Each row below holds a small network's activations on one input, seen along a few directions.
In each table, some parts of the input vary, and every possible input appears once, in random order.
A made-up example of a description, with smaller parts first: one of 3 separate values, together with either a single point or one of 9 places along a line or (one of 4 places along a line, together with one of 5 places around a ring).
Shared parts are said once, and a part with two or three values counts as separate values.
(in the rows, 128 means zero)

Table:
row 1: [ 39 199 123  89 184 175 115 129 112 176 211 147 106 155 125 152 158 107]
row 2: [176  94 102 143 118 144 108 141 152 147 133 172 155 126 133  60  44 144]
row 3: [191  49 156 181  72 104 122 125 133  95  76 103 156 123 128  94  94 179]
row 4: [210 115 114 122  64 147 142 134 176  97  91 158 147  93 115  84  45 115]
row 5: [241  79 136 148  69 111 144 144 153  75  88 144 163 121 105 109  92 132]
row 6: [178  72  97 158 129  82 113 127 138 134  84 141 147 118 141  60  48 147]
row 7: [ 73 220 138  66 133 176 147 125 139 122 164 136 102 121 108 172 160  81]
row 8: [ 47 151 115 127 179 119 127 117  91 166 147  97  92 132 164 183 213 122]
row 9: [184  48  94 179 112  89 120 129 129 137  66 124 142 105 175  89 100 158]
row 10: [ 53 153 183 125 142 135 127 115  96 124 152  78 107 151 116 184 211 144]
row 11: [104 180 157  95 138 140 150 136 117  99 163 121 120 144  94 200 205  97]
row 12: [ 40 177 122 103 197 113 118 116 100 163 160 117  98 147 132 150 165 110]
What do these inputs look like to the network? -> one of 2 separate values, together with one of 6 places around a ring
The inputs of row 8 and row 9 match in every part but the choice among 2 separate values. If row 1 is changed in the same way as row 8 into row 9, which row does it become? -> row 2
Which other rows does row 3 become when the choice among 2 separate values takes its other values? List them by row number. -> row 10
Which other rows does row 11 become when the choice among 2 separate values takes its other values? List them by row number. -> row 5

Table:
row 13: [113 165 114 105 130 149 141 128 133 133 154 135 114 123 122 156 141 100]
row 14: [106 160 155 108 130 150 127 127 128 122 164 129 126 148  95 138 131 121]
row 15: [185  77  97 155 118 117 112 136 146 141 109 159 153 121 141  60  48 147]
row 16: [ 90 126 151 139 145 119 116 120 106 135 147 104 124 150 121 138 148 148]
row 17: [113 159 137 106 129 165 132 138 132 128 154 144 127 131 124 146 153 116]
row 18: [104 174 126  93 146 131 136 127 132 123 134 138 118 125 116 140 134  98]
row 19: [225  68 123 157  94  94 136 143 142  91  87 140 161 123 118 106  97 137]
row 20: [ 90 138 124 123 162 101 125 120 112 138 117 112 112 127 139 138 153 124]
row 21: [ 98 123 134 136 145 135 121 130 111 144 135 118 124 133 147 145 171 141]
row 22: [181  86 133 151  66 128 131 121 155 104  72 120 141  97 136  87  71 151]
row 23: [101 131 113 135 144 119 130 118 111 149 135 110 108 130 148 153 160 124]
What do these inputs look like to the network? -> either one of 3 separate values or (one of 2 separate values, together with one of 4 places along a line)
List by row number the other inputs of the same sort as row 13. -> row 14, row 16, row 17, row 18, row 20, row 21, row 23

Table:
row 24: [152  88 144 155 127 107 115 129 120 130 119 120 136 151 134 104 122 157]
row 25: [ 68 183 127  98 186 130 142 136  94 140 181 123 105 153 125 215 241  92]
row 26: [169 126 150 122 106 142 129 135 138 113 135 147 144 145 104 109 106 125]
row 27: [136  94 134 152 138  89 115 131 118 114 106 117 145 129 125 110 113 154]
row 28: [160 118 124 131  97 159 130 135 147 122 148 145 139 120 111 124 102 126]
row 29: [145  83 119 165 119 127 121 128 125 143 128 117 134 125 139 120 117 158]
row 30: [161 131 121 111 113 144 136 138 154 120 107 147 128 102 124 111 106 116]
row 31: [150 131 138 119 118 123 132 136 144  96 121 145 152 127  95 116  97 124]
row 32: [157 135 115 122  94 154 134 138 149 115 123 152 141 115 143 118 105 121]
row 33: [ 12 209 122  84 203 156 113 119 106 181 200 134  95 152 129 151 161 103]
row 34: [141  96 109 156 113 124 123 127 120 137 102 126 139 119 167 113 122 151]
row 35: [141  88 117 147 130 112 122 125 131 141  88 124 126 107 151 107 124 139]
row 36: [160 143 114 114 111 115 144 123 146 110 111 135 124 118 114 119  89 104]
row 37: [ 25 195 177  97 137 158 136 107 107 127 156  79  89 135 117 192 207 122]
row 38: [142 101 108 147 128  82 128 113 122 129  94 109 121 122 142 112 108 129]
What do these inputs look like to the network? -> either one of 3 separate values or (one of 2 separate values, together with one of 6 places around a ring)
A walk changes only the place on the ring of 6. It starts at row 31 and steps to row 36. List the rest of the walk in order. -> row 30, row 32, row 28, row 26
